 -37  -141  -728   339   628 Answer: -728, 628
 90   80   22  242   95 Answer: 22, 242
4  1  7  4  5 Answer: 7, 7
 41  -27    7    6    3 Answer: 7, 41
 29  174  123  243  177 Answer: 123, 243
2512  8601  2384  1158  2125 Answer: 2384, 8601
---
array([[ -0.15,  -4.35,  20.38,  -6.56, -12.09],
       [  6.81,   5.45,   7.74,   9.52,   9.54]]) --> 5.45

array([[-0.20, -0.10,  0.02,  0.12],
       [ 0.03, -0.09, -0.08, -0.15],
       [ 0.00, -0.04, -0.15, -0.14]]) --> -0.09

array([[ 0.03,  0.02, -0.22,  0.08,  0.07, -0.01, -0.08],
       [-0.08, -0.05,  0.08,  0.08,  0.09,  0.01,  0.12],
       [ 0.16,  0.02, -0.01,  0.19,  0.02,  0.11, -0.01]]) --> -0.05

array([[-0.15, -0.16,  0.07,  0.23, -0.21,  0.08,  0.06],
       [-0.12, -0.07, -0.01,  0.12, -0.13, -0.04, -0.07]]) --> -0.07

array([[  -0.016, -118.223,  -89.500, -133.356],
       [ -88.009,   27.597,   75.056,  -87.106],
       [ 190.789, -157.891, -187.707, -133.610]]) --> 27.597

array([[-0.026,  0.100,  0.027, -0.052,  0.078],
       [-0.027,  0.133, -0.024, -0.193,  0.008]]) --> 0.133

array([[-0.171,  0.131,  0.027,  0.067, -0.094, -0.077],
       [-0.163, -0.071,  0.091, -0.089,  0.154,  0.027]]) --> -0.071
---
Q: [[-10.872, 14.221, 0.385, 9.192, 10.135, -4.915, 9.916], [11.771, 13.179, -14.282, -8.042, 10.169, -6.212, -4.747]]
A: 14.221
Q: [[181.168, -118.932, -232.675, -4.427, 98.157], [-8.799, -27.565, -31.952, -24.240, -19.911], [16.120, -29.409, -42.615, -15.627, 4.386]]
A: -118.932
Q: [17.38, 4.79, -2.78, -10.21, -16.50]
A: 4.79
Q: [[-0.1, 1.7, 1.3, -0.2, -0.4, -2.0], [-1.5, 0.6, 1.3, 0.3, -1.2, 0.2]]
A: 1.7
Q: [-0.851, 13.476, -2.695, -4.112, -10.540]
A: 13.476
Q: [-0.9, -1.8, -1.5, 0.0, -0.5, 1.7, 0.7]
A: -1.8
Q: [[-150.753, -159.398, 90.771, -140.355], [113.621, 105.826, -197.101, 78.106], [-133.142, -152.245, 74.485, -130.590]]
A: -159.398
---
[-33  21  22 -37  19  42  37] ==> -37, 42

[40 24 16 -1  2] ==> 16, 40

[-30  -4 -36 -39 -36 -39 -25] ==> -39, -4

[ -4  35 -36  -3   7  15  21] ==> -3, 35

[ -3 -12 -11 -27 -18 -23 -35] ==> -27, -3

[-16  33  -2 -39  -4] ==> -2, 33

[  6  -2 -27 -29 -36] ==> -27, 6

[[-36 -15 -10 -15  -2]
 [  3  -6 -23  -6  19]
 [  8  -9 -18  -9  30]] ==> -23, 30

[ 33 -23 -44  12  47] ==> -44, 47

[ 22  -9   8 -43 -11] ==> 8, 22
---
array([[  64.983,  -55.038,  -24.067,  -10.034, -174.624,    0.346],
       [  81.618,   10.949,  135.205, -171.405,  187.146,  -80.099]]) → 64.983, -80.099

array([[ 0.4,  1.6,  0.8,  0.5],
       [ 0.4, -0.1, -0.2,  1.4],
       [ 0.3,  0.6,  1.1, -1.6]]) → 0.4, -1.6

array([[-0.045, -0.149,  0.058, -0.074, -0.110],
       [-0.070, -0.039,  0.165, -0.058, -0.127]]) → -0.045, -0.127

array([ 0.19, -0.01, -0.07, -0.14,  0.03,  0.18]) → 0.19, 0.18

array([[ 16.77,   0.91, -11.86,   9.29,  -6.01],
       [ 16.43,   0.99, -11.62,   9.16,  -6.03],
       [ 16.40,   1.04, -11.73,   9.06,  -6.05]]) → 16.77, -6.05

array([[-125.48,  -71.34, -124.50,  172.17, -161.44,   -8.06],
       [ -25.49,  128.23, -104.20, -203.08,  181.58,  192.50]]) → -125.48, 192.50
---
[125, 785, 748, 306]
306, 125

[5472, 9057, 3022, 8001]
8001, 5472

[[419, 466, 872, 690, 854, 150],
 [818, 39, 278, 475, 407, 245],
 [448, 494, 380, 448, 606, 315]]
150, 448

[246, 45, 766, 666, 332, 371, 435]
435, 246

[-43, 24, 38, -21]
-21, -43

[[275, 732, 414, 232],
 [620, 908, 911, 198]]
232, 620
---
[  2  44  49 -13 -17] Out: 49

[[ 44 -44  16 -27  25  18]
 [ 17   8  12 -29  22  10]
 [  0 -19 -12 -18   9 -16]] Out: -12

[-46 -40  20  13 -37] Out: 20

[[-50 -24  -5  -4]
 [-14  13 -43 -10]] Out: -43

[  4  35   6 -20 -40 -10] Out: 6

[  1 -11  10  -5  36] Out: 10
---
[[-36   9  19 -34  -1 -21 -31 -15]
 [-38  13  15 -34  -2 -21 -32 -11]
 [  5   1   0   4   1  -2   3  -6]
 [ -2   6 -11  -7   8  -7   4 -12]
 [ -4   1   3   0  -8  15 -10  13]
 [  2  -2   0   1   0   3   2   0]
 [ 15 -38  34  19 -24 -10  -5 -20]
 [ 25 -16 -11  26 -11  10  14  -2]
 [ 13  -8   3   8   8  17  15  12]
 [-32   9  11 -27  -7 -22 -31 -16]] out 13

[[ -8   1   8  -6  -6   6  -9  15  -8  -1  19  36  25  -9 -18]
 [ 24  32  -7  24  10   4 -14 -20  20  -4   7   4  -5  -3 -17]
 [-12   2   8  -8   0  42  30  18 -21  -8   5  24  11  -9 -11]
 [-10   7  17  11 -14   5   4  19 -19  27  12  10  35   8   0]
 [ 18   5 -11  -2 -25  17  -1 -22 -22  -1   2  -2  -3  30  35]
 [  1   6  29   0  10   4   8 -14 -18  -5   0  -5  25   1   2]
 [ 22   2  12  -5 -16  27 -14  -4 -12   0  23  -5 -15   6 -20]] out 1

[[ 14   1   0   9  11   3   0 -12]
 [ 11  17  38   0   2   4  26 -23]
 [ 17  -4  -8 -28   7 -36  20  -8]
 [ -8  25   7  32 -42  20 -10 -37]
 [-13  -5  -7  13  33   9  -4 -21]] out -8

[[48 41 31 19  9  3  2  0  1  1  1  5 11 22 34 44]
 [11 19 32 43 48 44 34 21 11  5  1  0  0  1  1  4]
 [10 19 32 43 46 44 33 21 11  5  2  0  0  0  1  4]
 [ 2  1  1  1  1  4  8 17 29 41 47 46 35 24 13  6]
 [ 1  0  0  1  4 11 20 32 43 47 43 32 21 11  5  2]
 [ 9 18 30 42 47 43 34 23 11  5  2  2  0  1  1  5]
 [12  6  2  1  1  0  1  4  8 17 30 41 48 45 34 23]
 [ 7 14 26 37 46 47 39 28 15  7  4  1  0  0  1  2]] out 12

[[-29 -19  30  30  33  27 -13   5   7  -4  27  -9  -5 -23  38  28]
 [ 19  24 -18  -7  -9 -32  -2 -30   9  -9  -4 -28   2  18 -33 -18]
 [ 17  18 -17 -24 -19 -18  -8  11  16 -10 -18 -22 -12  21 -32 -16]
 [-22 -24  39  26  13 -16  -8  -1  22  18   9  29 -22 -11  36   6]
 [-35   3  22  30  18   3   8 -13  -7  -6  10  13  13  -2  32  16]
 [  7 -18   3  17  13  34  -2 -10  -3  26  18  -8   8 -20   9  -3]
 [  2 -26  25   9  12 -11  -4  -1  -1  22  12  36  -8 -12  34   3]
 [-35  17  30  28  31   8 -16  10   3   1  18   2  -8  -3  32   9]
 [-30  -2  25   6   3  19  15  19   2  -6 -15   6   9 -21  33  18]] out -35
